Each row below holds a small network's activations on one input, seen along a few directions.
Each table varies a few parts of the input and shows all the possible inputs, shuffled.
A made-up example of a description, with smaller parts first: values(2) and (point or ring(11) or (ring(5) and line(6))).
Shared parts are said once, and a part with two or three values counts as separate values.

Other details of the inputs vary at random and push rows far along two fixed directions, the same in every table; ignore that.

A family of inputs:
x1: [-6  2  4 -8 -2  5  0  4 -5  8  5  8  6]
x2: [ -7   4   1 -11  -1   2   0 -10  -2  11   7 -10   5]
x3: [-3 11  1 -4 -7  8 -3 -4 -9 -1  2  5  9]
x4: [ -8   4   5   2   3 -11  -2   7  -8   2   5   2   4]
x5: [-5 10 -1 -6 -8  3  5 -5 -6 -3  5  0 10]
x6: [-8  1  2 -9 -4  2  1  2 -5  6  9  6  8]
x7: [-1 12  0 -8 -2 11  2 -1 -8 -1  0  5  7]
x8: [  9 -23 -16  24   5   1  -1  12   7  -6 -14  -5  -3]
x9: [ 39   5  29 -22   2 -30   1 -28  29 -25   3  30 -12]
x10: [  6 -24 -15  27   5  -1   3   9   4  -5 -14   0  -4]
x11: [ 10 -22 -21  22  -3   8   6  -4   0 -17  -2  -7   1]
x12: [ -3  10   5  -3   3  -1  -1   4   1  12  -9 -10   1]
x13: [-6  9  7  0  3 -4  3  0 -2 14 -8 -5 -1]
x14: [-6 12  3  5  1 -7  3  3 -8 -6  1 -1  6]
x15: [  5 -18 -13  32   4   1   4   2  -2 -19  -3  -1  -5]
x16: [ -8   3   4 -10  -1   3   1  -9  -3  11   8  -8   4]
x17: [ -6   9   9  -3   4  -1  -7   6  -1   6   6 -11  -3]
x18: [ -4   5   1 -12  -2   2   1 -10  -4  12   7  -9   4]
x19: [-8 13 -3  2 -1 -2  9  0 -1  0 -8  6  3]
x20: [-6  5  2 -3  1 -5 -8 13 -1  1  8 -1  2]
x21: [ 49   4  34 -35  -1 -23   5 -34  29 -21  -2  33  -6]
x22: [ 11 -14 -19  24   1   8   3  10  10 -13 -15  -6  -6]
x23: [-8  8  6  1  3 -2  5 -3 -1 14 -5 -1 -3]
x24: [-7  1 -3 -9 -4 -2  1 -1 -5  5 10  2  9]
x25: [-10   6  11   3   5  -5  -1  -3  -7   7   6  -3  -3]
x26: [ 61 -26  14 -10  10 -12   2 -32  34 -36 -12  28 -15]
x27: [-12   1  -2 -18 -14  -8  -3   5 -13   2   0  -4  -3]
x28: [ -3  14  -3  -1   0  -1   4   6   2  -1 -12  -4   7]
x29: [  5 -24 -14  25   4   3  -8  13   6 -12   3  -2 -10]
x30: [-8  3  9 -9 -1  7  2 -6 -3 11  7 -5  2]
x31: [  5 -25  -3  31  10   0  -1   1  -1  -7  -4 -12 -10]
x32: [ -5   2   0 -12   5   8  -3   3  -6   6   2   8   5]
x33: [ -6   1  -6 -11  -3  -3   0  -1  -3   6   8   1  10]
x34: [ -5   6   7 -13   8  14  -3  -4  -5  12   1  -2   0]
x35: [-4 15 -6 -2 -4  4  3  7  5 -1 -6  1  0]
x36: [-3 11 -8 -8 -6  1  5 -6 -5 -3  4 -3 11]
x37: [  7 -25 -11  26   7  -3  -5  12   2 -12  -3  -7  -3]
x38: [ 36   0  26 -27   2 -30   2 -23  35 -10  -4  35 -13]
x39: [-4  7 -3 -5 -1 -2 -3 12  5  7 -4  1  2]
x40: [-6  7 -4 -4 -2  0 -2 11  6  7 -2  5 -1]
x41: [-8  3  8 -9 -2  5  0 -8 -3 11  7 -6  4]
x42: [-11   3   6 -19 -12  -4  -4  -3 -13   7  -2 -14  -9]
x43: [ -4   2  -7 -12  -4  -3   1  -2  -5   7   8   1   9]
x44: [  9 -21 -13  24   4  11  -1   7  12  -1 -10 -10 -15]
x45: [-8  0  1 -9 -5 -1 -1  0 -4  5  8  4  9]
x46: [-4 13  2  2  1 -5 -1  6 -4 -7  0 -6  7]
x47: [-5  5 11 -9  1 11  0 -3 -5 14  4 -2  0]
x48: [-9  5 -2  1  0 -6  4  4 -1  8 -4  9  2]
x49: [-10   3   3   3   2  -9  -1   5  -7   2   8   7   2]
x50: [-4 14  0  0 -1 -1 -3  8 -2 -7  4 -5  4]
x51: [  3 -25 -13  28   4   1  -4   9   2 -11   3   3 -10]
x52: [ -6   8  11  -1   6  -5  -5   3  -4   5   3 -13   1]
x53: [  7 -31 -13  22   1  11  -7   3   0  -7  -1   4  -1]
x54: [ -4   5   8 -10   4  13  -2  -3  -6  13   2  -1   0]
x55: [ 0 12 -9 -9 -7  1  6 -7 -7 -1  4 -3 11]
x56: [-7 14 -5  1 -4  2  7  3  2  0 -6  6 -1]
x57: [-7  9  4 -1  0  2  2  0  2 14 -3  0 -7]
x58: [-10   7   9   1   3  -1  -4  -1  -3   7   9  -2  -7]
x59: [  9 -24 -19  14 -13   1   2   1  -8 -22 -12 -11 -13]
x60: [-2 10  4 -5  2  2 -2  6  4 13 -6 -9 -3]
x61: [-5 14 -1  1 -2  1 -3  7 -1 -7  6 -2  0]
x62: [-4 11  0 -6 -7  6  6 -3 -7 -2  5  1  9]
x63: [  7 -16 -17  28   4   2   8   4   4 -13 -18  -3  -3]
x64: [ -4   3   2 -10   1   7  -3   4  -6   7   4   9   5]
x65: [  6 -23  -7  26   7   8  -7   6   7  -9   2 -12 -15]
x66: [-7  4 11 -7 -1 10 -7 -8 -5 12  4 -2  3]
Each input here is: values(3) and (point or line(9) or (values(2) and ring(6))).
Changing only the values(3) part turns x11 into x16. The same change can be made to x15. Which row results?
Answer: x25
Changing only the values(3) part turns x64 into x7. The same change can be made to x10. Which row results?
Answer: x63
Which other rows does x36 become when the values(3) part takes its other values? List them by row number.
Answer: x2, x33
Which other rows does x19 become when the values(2) part takes its other values? List them by row number.
Answer: x15
Which other rows does x12 become when the values(3) part takes its other values? List them by row number.
Answer: x8, x28
Which other rows does x4 become when the ring(6) part takes its other values? List them by row number.
Answer: x20, x29, x37, x49, x51

A family of inputs:
x67: [-9 -1 -2 -1 -1  4 -1  3 -8  5  7 -6  3]
x68: [ 15 -26  -6  20   5  -3  -2   1   7 -10  -7  -7 -12]
x69: [-2 14  6 -3  1 -7  1  0  1 -3  1  2  4]
x70: [  0   9   5  -8  -1 -12   2   0   6   0  -3   9   2]
x71: [ 15 -23  -5  21   8   1  -2   0   9  -8  -7   0 -13]
x72: [-10   1  -4   0  -3   7  -1   1  -8   7  -1 -11   1]
x73: [ 11 -27  -9  21   6  12   1  -1   5  -6  -9  -2  -8]
x74: [ 19 -16  -5  12   2  -4   7  -9  10 -13  -8   5  -3]
x75: [-1  9 -1 -9 -5 -1 -1  3 -3 -4  3  6  4]
x76: [ 48   5  47 -49   4 -37  -1 -41  37 -13   6  36 -10]
x77: [-11   1  -2   1   2   8  -3   3  -9   8   5  -1   3]
x78: [-9  4  5  2  4  3 -2  7 -4  9 -1 -1  0]
x79: [-9  4 -3  1  1 10  0  1 -7 10 -1 -4  1]
x80: [-1 15  6 -6 -1 -5 -1  2  1 -5  0  3  2]
x81: [ -8   1  -4  -1  -3   6   0   2  -9   7  -2 -11   1]
x82: [-11   4  -4   2   0  10   1   2  -7   9   1  -6   1]
x83: [ 0 14  4 -9 -2 -6 -1  4  3 -4 -1  5  0]
x84: [ 15 -23  -5  20   7  -2   0  -1  11 -10  -5  -2 -13]
x85: [  0  11  -1 -10  -5   1   2   2  -1  -3  -2   3   3]
x86: [ -1  11   4  -9  -2 -10   0   3   5  -1  -3   8   1]
x87: [-1  9 -2 -9 -5 -2  3  1  0  0 -3  5  3]
x88: [-2 12  1 -4 -2  1  4 -2 -4 -2  0  0  6]
x89: [-7  3 -2 -4  1  8 -3  5 -2  9  6 -4  7]
x90: [-8  2 -3 -1 -2  7  2  1 -7  6  0 -9  1]
x91: [ 13 -27  -9  22   0   8   1  -4   7  -9  -6  -5 -10]
x92: [-7  4  2  0  1 -1  0  5 -4  6  1 -6 -2]
x93: [-2  7  1 -4 -2 -6  3 -3 -3 -1  3  5  7]
x94: [-11  -1   1   0   1   9  -2   5  -9   8   4  -1   5]
x95: [-7  4  5  2 -1 -1 -2  3 -2  6  2 -3 -2]
x96: [ -1   6  -1 -10  -5  -5   0   1  -1  -1   2   8   4]
x97: [-9  4  1  2  0 -2 -4  5 -5  6  0 -8 -1]
x98: [-10  -1   1   1  -4   5  -2   2  -7   5   8  -3   2]
x99: [-1  7 -1 -8 -4 -4  5 -1  0  2 -3  6  4]
x100: [ 0  5  1 -9 -4 -8  2 -2  0  0  2 10  5]
x101: [-10   1  -2   0   1   5  -1   2  -7   5   8  -3   2]
x102: [-3  7  4 -3  4  1 -3  6  4  9  1 -3  2]
x103: [ 19 -16  -3  12   3  -4   2  -8   8 -18  -1   5  -3]
x104: [-6  7 -3 -4  0 10 -1  3 -1 11 -1 -6  5]
x105: [ 13 -32 -10  18   3   2  -3  -1   3 -12  -2  -7  -8]
x106: [-12  -2  -3   0  -2   4  -4   3 -10   5   6  -9   4]
x107: [-2 11  1 -6 -3  0  0  0 -4 -5  5  3  6]
x108: [ 13 -26 -11  20   5   7   2  -5   7  -9  -6  -4 -11]
x109: [ -2  11   5  -4   1 -10   3  -1   3  -1  -1   5   4]
x110: [-1 13  1 -6 -3  2  3  0 -3 -4  0  0  5]
x111: [-9  6  2  2  3  1 -2  5 -3  8  2 -3 -2]
Changing only one part turns x91 into x98. The same change can be made to x85. Which row results?
Answer: x75
Describe the family of inputs behind these rows.
Answer: values(3) and (point or ring(6) or line(8))
A walk changes only the ring(6) part. It starts at x110 and steps to x85. List the rest of the walk in order.
Answer: x87, x99, x74, x88

A family of inputs:
x112: [ -8  -8 -31  36  -5  15   7  17 -14 -16 -11 -16   1]
x113: [ 37 -12   0   2   4 -14   7  -7  32 -20 -17  30  -8]
x114: [ -9 -14 -31  35  -2  16   4  20 -12 -14  -2  -1   6]
x115: [ -7  -5 -33  35  -2  15  10  22  -2  -6 -24 -12  -2]
x116: [-51  48  20  -4   5 -11 -10  30 -17  36   6 -23   0]
x117: [  6  34  43 -58  -2 -13  -3 -26   8  22   6   4   1]
x118: [-10 -31 -16  29  12  35  -1   6  -6  17  -1 -12  -4]
x119: [ 35 -32   8  -6   1 -13  -3 -21  20 -21   7  18 -10]
x120: [-40  38  -4 -17 -12   5  -1  15 -29  15  18   1  25]
x121: [  7  36  44 -55   3  -8  -1 -30  12  29   4   6  -2]
x122: [-46  39  17  -5  10 -10 -13  32 -16  35  13  -7   5]
x123: [-11 -34 -21  27   2  21  -5   9 -15   4   5 -11  -2]
x124: [ 38 -24   7  -3  -2 -20   3 -24  18 -29  -2   6  -8]
x125: [ 38 -16   4   0  -2 -20   5 -22  19 -34  -6  10  -9]
x126: [-10  -6 -35  37  -2  17   6  21  -8 -12 -17 -15   3]
x127: [-38  25   7 -22  -2  21  -7  10 -24  38  16  -9  15]
x128: [ 37 -13   1   2   4 -14   4 -10  28 -28 -11  29  -4]
x129: [ 37 -31  14  -6   3 -13  -2 -28  19 -15  -5   3 -18]
x130: [-10 -27 -27  30  -3  15  -1  12 -16  -8   8  -8   7]
x131: [  5  34  34 -57 -10 -24  -1 -24   3   6  13   8   5]
Describe the family of inputs behind these rows.
Answer: values(2) and (point or line(9))
Changing only the values(2) part turns x126 into x128. The same change can be made to x117. Which row results?
Answer: x127
Which other rows does x116 become when the values(2) part takes its other values? List them by row number.
Answer: x122
